Each row below holds a small network's activations on one input, seen along a few directions.
Each table varies a few parts of the input and shows all the possible inputs, shuffled.
Descriptions start from the smaller parts, as in this example, which fits no table here: line(4) and (point or ring(9) or (values(2) and ring(8))).
Shared parts are said once, and a part with two or three values counts as separate values.

Other details of the inputs shift rows strongly along two fixed directions, in all tables alike. That doesn't count.

Rows:
row 1: 38 -26 -11 6 16 -43 13 22 52 3 -15 -55 -27 -28
row 2: 38 -31 -25 13 -7 -37 28 0 25 -4 17 -30 -25 -12
row 3: 16 76 -5 -19 -7 31 12 34 -8 27 1 39 21 10
row 4: -65 -31 2 21 12 18 -53 -22 -15 -11 -3 12 2 8
row 5: -54 -42 -5 22 -1 15 -10 -21 -22 -9 -6 15 10 4
row 6: -3 -22 -12 8 18 -31 -3 5 27 -4 -4 -30 -20 -1
row 7: 31 77 10 -23 0 20 15 39 13 31 -9 12 16 -15
row 8: -39 -19 19 -26 12 -8 -19 -16 -43 6 16 24 19 21
row 9: -77 -21 17 17 15 20 -35 -18 -18 -10 -9 20 22 11
row 10: 57 -32 -10 15 16 -31 27 -3 38 -21 -4 -44 -28 -13
row 11: 46 -30 -25 23 7 -17 40 10 21 -11 -1 -46 -23 -17
row 12: 23 91 10 -22 -1 35 -11 21 -6 8 -9 15 15 18
row 13: 64 -29 -22 25 6 -31 38 3 31 -12 1 -49 -24 -17
row 14: 22 73 5 -10 0 43 13 32 -11 17 -12 31 30 11
row 15: -61 -43 26 -5 -19 -8 -21 -40 -3 -12 4 22 9 -3
row 16: 43 -33 -41 25 5 -8 7 10 14 -2 -2 -33 -34 -15
row 17: 46 -21 -3 17 20 -32 16 10 39 -16 -15 -47 -29 -3
row 18: -60 -36 5 10 -7 1 -24 -9 -8 5 -6 23 13 -11
row 19: 9 84 4 -22 4 29 6 31 -3 27 0 29 19 8
row 20: 31 -22 -10 8 11 -42 11 8 38 -6 -1 -35 -34 -2
row 21: -57 -33 12 -2 -11 -7 -18 -40 -8 -15 14 25 3 15
row 22: 44 -37 -45 20 8 -32 30 23 27 5 4 -36 -37 -23
row 23: 14 86 21 -22 6 33 8 23 -2 8 -16 15 29 20
row 24: -30 -9 11 0 -11 13 -29 -39 -17 -22 6 22 1 14
row 25: -65 -43 17 4 -31 -6 -15 -36 -13 -6 12 20 16 -6
row 26: -50 -15 -4 0 -20 9 3 -18 -22 -2 17 21 8 8
row 27: -56 -52 30 -21 7 -16 -28 -25 -34 4 7 13 21 1
row 28: 35 81 -5 -19 -25 47 19 13 -24 11 7 23 14 10
row 29: 71 -28 -33 23 -3 -27 18 -2 26 -11 8 -47 -37 -17
row 30: -15 -19 15 -13 15 0 -34 -18 -46 -6 10 10 7 17
row 31: -64 -39 9 3 -26 3 -4 -23 -17 -5 10 14 11 -12
row 32: 33 78 27 -34 -16 11 17 23 15 22 -11 16 12 1
row 33: -69 -45 2 9 -17 3 -16 -19 -18 1 0 23 10 -14
row 34: 35 87 17 -22 -10 30 -5 13 -6 4 -6 21 7 21
row 35: 22 -49 7 0 36 -30 3 -3 -12 -9 0 -30 -5 1
row 36: 44 74 -11 -9 -4 41 0 33 -7 19 -5 22 10 8
Description of these inputs: line(4) and (point or ring(8)).
The inputs of row 10 and row 24 match in every part but the line(4) part. If row 23 is changed in the same way as row 10 into row 24, which row does it become? -> row 12
Change only the line(4) part in row 32. List by row number the other rows that result. -> row 17, row 20, row 34
Which other rows agree with row 33 in the line(4) part? List them by row number. -> row 1, row 7, row 15, row 18, row 25, row 27, row 31, row 32
Change only the line(4) part in row 7. List by row number the other rows that result. -> row 4, row 9, row 19

Rows:
row 37: 31 -37 -18 21 32 -35 1 28 47 2 -18 -48 -32 -24
row 38: -34 -73 9 15 12 -36 -25 -39 5 -25 3 -25 -18 5
row 39: -111 -15 27 5 -3 23 -57 -37 -19 -13 -11 44 26 24
row 40: 27 -54 -22 13 -26 -25 22 -19 9 -5 19 -16 -24 -26
row 41: 52 -48 -18 6 37 -41 10 18 10 -4 4 -51 -25 -17
row 42: -98 -24 40 -8 -8 6 -47 -54 -32 -14 4 36 26 27
row 43: 27 -32 -23 25 33 -13 -10 15 9 -6 -10 -34 -19 -3
row 44: 20 80 6 -16 8 48 -6 21 -23 12 -9 29 22 26
row 45: 29 27 -7 7 15 13 -5 13 3 -3 -11 -6 -6 13
row 46: -73 -35 -1 25 -34 29 -8 -36 -20 -14 3 25 16 -6
row 47: -44 -76 14 9 13 -41 -25 -25 12 -15 0 -22 -10 -7
row 48: -17 -31 -33 23 -13 -9 17 1 13 2 9 -9 -17 -15
row 49: -114 -18 30 5 1 22 -57 -31 -19 -7 -10 43 28 19
row 50: -33 28 16 -9 13 19 -18 18 -3 19 -17 24 20 -1
row 51: -49 -23 8 18 9 1 -36 -20 7 -17 -9 4 -1 12
row 52: 29 -34 -36 32 -7 -17 44 14 35 -5 -1 -40 -26 -29
row 53: 52 -51 -37 12 -6 -51 51 11 34 1 19 -39 -35 -29
row 54: 48 46 -6 4 12 10 3 22 14 -3 -11 -9 -10 9
row 55: -67 -33 33 -11 3 -11 -30 -19 -18 0 -2 16 15 5
row 56: 55 78 18 -39 -2 2 22 24 13 14 -5 2 11 4
row 57: 32 63 12 -27 -44 33 46 3 -16 13 10 36 29 -4
row 58: 67 77 13 -31 2 9 21 19 -1 9 1 -2 4 13
row 59: 32 -47 -2 0 26 -52 11 22 31 6 -7 -47 -23 -27
row 60: 15 91 16 -17 -3 40 -6 16 -3 7 -9 29 20 24
row 61: 13 76 5 -17 15 44 -6 29 -28 21 -10 31 29 16
row 62: -9 4 14 -16 9 9 -13 -12 -29 -5 6 11 12 19
row 63: 30 72 21 -37 6 30 6 19 -35 16 6 26 27 20
row 64: 61 33 -33 8 -30 17 31 21 16 10 6 -10 -16 -25
row 65: 5 -40 -21 2 -28 -22 16 -13 0 1 24 1 -15 -15
row 66: 39 -43 -20 13 -13 -35 54 2 26 -5 10 -31 -18 -24
row 67: -35 -35 15 -2 10 -6 -24 -32 -24 -18 5 3 0 18
row 68: 19 74 -21 -14 -38 40 20 21 -10 24 12 33 9 -3
What do these inputs look like to the network? -> values(2) and (ring(5) or line(11))

Rows:
row 69: -36 -16 7 0 -16 10 -11 -26 -25 -7 10 22 11 9
row 70: 55 -2 -31 17 0 -15 29 25 39 2 -3 -33 -27 -24
row 71: 18 -7 5 6 38 -11 -19 17 14 -2 -20 -27 -8 -2
row 72: 40 -44 -14 7 8 -46 27 11 34 -1 4 -44 -27 -26
row 73: 82 110 -13 -23 -13 39 43 49 2 28 1 15 11 -2
row 74: -64 47 20 -13 -33 49 -15 -20 -34 6 3 60 36 19
row 75: 18 -22 -5 -5 4 -23 16 5 2 4 8 -15 -5 -10
row 76: 25 -6 4 9 42 -15 -12 15 19 -9 -19 -34 -12 6
row 77: -17 79 7 -17 -24 49 6 16 -16 22 -3 47 32 9
row 78: -27 4 3 -1 -18 21 -6 -18 -23 -2 8 26 13 9
row 79: -17 -78 -9 18 1 -31 -4 -26 -1 -17 9 -21 -17 -9
row 80: 85 58 -30 -3 1 9 43 52 23 21 -3 -17 -11 -16
row 81: 22 -50 -7 20 46 -43 -16 2 31 -20 -13 -54 -33 3
row 82: -30 113 42 -50 -41 63 4 -3 -44 21 6 81 57 27
row 83: 100 58 -6 -17 33 -12 16 56 34 17 -15 -37 -17 -10
row 84: -2 -50 -16 22 -6 -21 4 -15 19 -13 3 -23 -22 -14
row 85: -97 -66 2 23 -14 10 -37 -48 -32 -18 8 25 9 10
row 86: -88 -62 19 5 -14 -8 -26 -45 -21 -13 8 22 12 6
row 87: -37 33 28 -19 14 17 -40 -6 -21 3 -6 28 19 29
row 88: -48 -76 -2 23 -9 -22 -15 -38 2 -20 6 -8 -12 -6
row 89: 16 -24 -5 -3 0 -19 13 -3 -1 0 9 -13 -7 -7
What do these inputs look like to the network? -> ring(5) or (values(2) and line(8))
A walk changes only the ring(5) part. It starts at row 87 and steps to row 83. List the rest of the walk in order. -> row 71, row 76, row 81
A walk changes only the line(8) part. It starts at row 80 and steps to row 73. List the rest of the walk in order. -> row 85, row 78, row 69, row 79, row 89, row 75

Rows:
row 90: -23 -77 1 2 -4 -35 -18 -30 -12 -9 19 3 -12 -16
row 91: 37 104 32 -32 -4 15 18 23 4 10 -6 10 21 23
row 92: -36 -66 -4 34 36 -4 -34 -12 2 -18 -20 -23 -2 -4
row 93: -40 -61 -9 25 25 -18 -47 -3 8 0 -7 -6 -12 -13
row 94: 50 89 29 -41 -9 21 28 6 1 9 8 26 22 22
row 95: -10 -70 5 19 -2 -22 -12 -49 -5 -26 9 -4 -14 0
row 96: -50 -31 -2 21 9 3 -56 -22 6 -10 -11 -5 -11 1
row 97: -56 77 19 -12 -34 79 -17 -19 -64 -4 11 68 36 38
row 98: -39 -64 -26 39 31 -2 -16 -14 -6 -21 -5 -15 -4 2
row 99: 71 35 -25 4 -15 -2 79 46 54 16 -12 -28 -6 -41
row 100: 94 46 -47 1 -9 3 35 33 23 7 7 -34 -41 -11
row 101: -37 -54 16 22 21 -20 -39 -16 17 -29 -21 -29 -16 7
row 102: 72 57 -38 -3 16 4 21 56 19 25 4 -5 -10 -11
row 103: -59 61 8 -18 1 59 -21 10 -56 28 4 61 52 21
row 104: -16 -79 4 12 9 -24 -2 -39 -19 -25 6 -15 -5 -9
row 105: -22 -81 6 2 5 -31 -7 -26 -26 -4 15 -13 -3 -20
row 106: 18 105 29 -50 4 27 -7 46 -7 33 -15 43 25 11
row 107: -35 -74 -26 23 8 -6 -7 -9 -28 0 11 -13 -15 -9
row 108: -68 78 27 -9 -60 58 13 -10 -11 11 -5 62 46 3
row 109: 90 40 -1 -13 38 -11 29 54 35 5 -31 -43 -12 -9
row 110: -46 -66 12 5 34 -29 -32 3 -1 2 -19 -22 -5 -8
row 111: -53 -29 15 1 9 -12 -49 -19 11 -11 -18 -5 -14 8
row 112: 105 19 -26 -15 -3 -15 53 45 -1 25 9 -31 -9 -19
row 113: 50 -31 -5 7 37 -52 30 19 35 -8 -13 -57 -23 -9
row 114: 98 33 2 -27 20 -23 58 30 25 2 3 -41 -6 -10
row 115: -55 -52 21 -3 21 -37 -16 -9 -11 7 0 -9 7 2
row 116: -17 -81 -13 22 -1 -15 3 -29 -24 -22 4 -13 -3 4
row 117: 52 -18 -55 30 19 -25 4 18 44 -7 0 -53 -45 -16
row 118: -44 74 47 -26 -1 51 -34 -5 -23 4 -23 62 38 40
row 119: 115 30 -27 3 -10 -5 48 23 19 2 4 -24 -21 1
row 120: -66 -52 19 -4 12 -39 -29 -17 -2 1 5 12 0 7
row 121: 78 58 -32 14 16 20 23 34 25 4 -5 -9 -11 6
row 122: -55 62 32 -23 6 57 -37 12 -48 31 -11 54 53 14
row 123: 73 37 4 -40 4 -26 35 32 22 18 17 -9 -8 -11
row 124: 49 94 9 -6 9 48 -5 28 6 13 -19 23 17 15
row 125: 98 44 5 -20 6 -23 45 22 36 -6 9 -46 -17 -7
row 126: -42 -56 -11 10 -29 -8 -25 -45 -19 -15 14 4 -9 11
row 127: 85 53 -6 -21 9 -35 29 34 48 13 -4 -40 -27 -5
row 128: -41 -38 16 -13 -8 -23 -21 -42 3 -15 16 -4 -6 7
row 129: -36 -53 -22 46 17 -3 -27 -19 5 -29 1 -23 -16 5
row 130: -63 -74 -7 22 -21 -17 16 -1 19 11 2 -5 3 -42
row 131: -35 -67 -31 24 -2 -12 -17 -11 -16 -6 15 3 -24 -6
row 132: -39 56 19 -37 -42 45 -12 -8 -62 22 18 82 47 28
row 133: -63 -67 -13 23 -31 -24 5 -5 32 4 6 10 -5 -39
row 134: -42 56 8 -14 -16 70 0 -9 -65 5 4 60 39 31
row 135: 58 -24 -6 15 27 -53 21 10 50 -10 -9 -48 -35 -2
row 136: 68 -32 -45 37 9 -12 26 10 24 -14 4 -39 -48 -7
row 137: 93 28 2 -36 17 -32 52 43 20 24 12 -40 -6 -21
row 138: -32 73 34 -45 -41 44 -20 -34 -47 7 16 64 36 21
row 139: -65 72 24 -7 -57 59 13 -14 -8 15 -7 79 45 8
row 140: -17 -66 -9 27 -15 -14 -10 -36 -13 -30 10 -20 -13 6
row 141: -74 82 19 -23 -69 55 4 -12 -6 23 -1 72 39 -1
row 142: -24 -60 13 15 -8 -18 -18 -49 -14 -33 12 -13 -9 -4
row 143: -52 -43 8 36 17 8 -52 -24 1 -25 -13 -12 -2 6
What do these inputs look like to the network? -> ring(6) and (point or ring(8))
The inputs of row 133 and row 108 match in every part but the ring(6) part. If row 131 is changed in the same way as row 133 into row 108, which row does it become? -> row 97
Change only the ring(6) part in row 132. List by row number the other rows that result. -> row 112, row 116, row 119, row 126, row 140
Change only the ring(6) part in row 102. List by row number the other rows that result. -> row 98, row 103, row 117, row 121, row 129
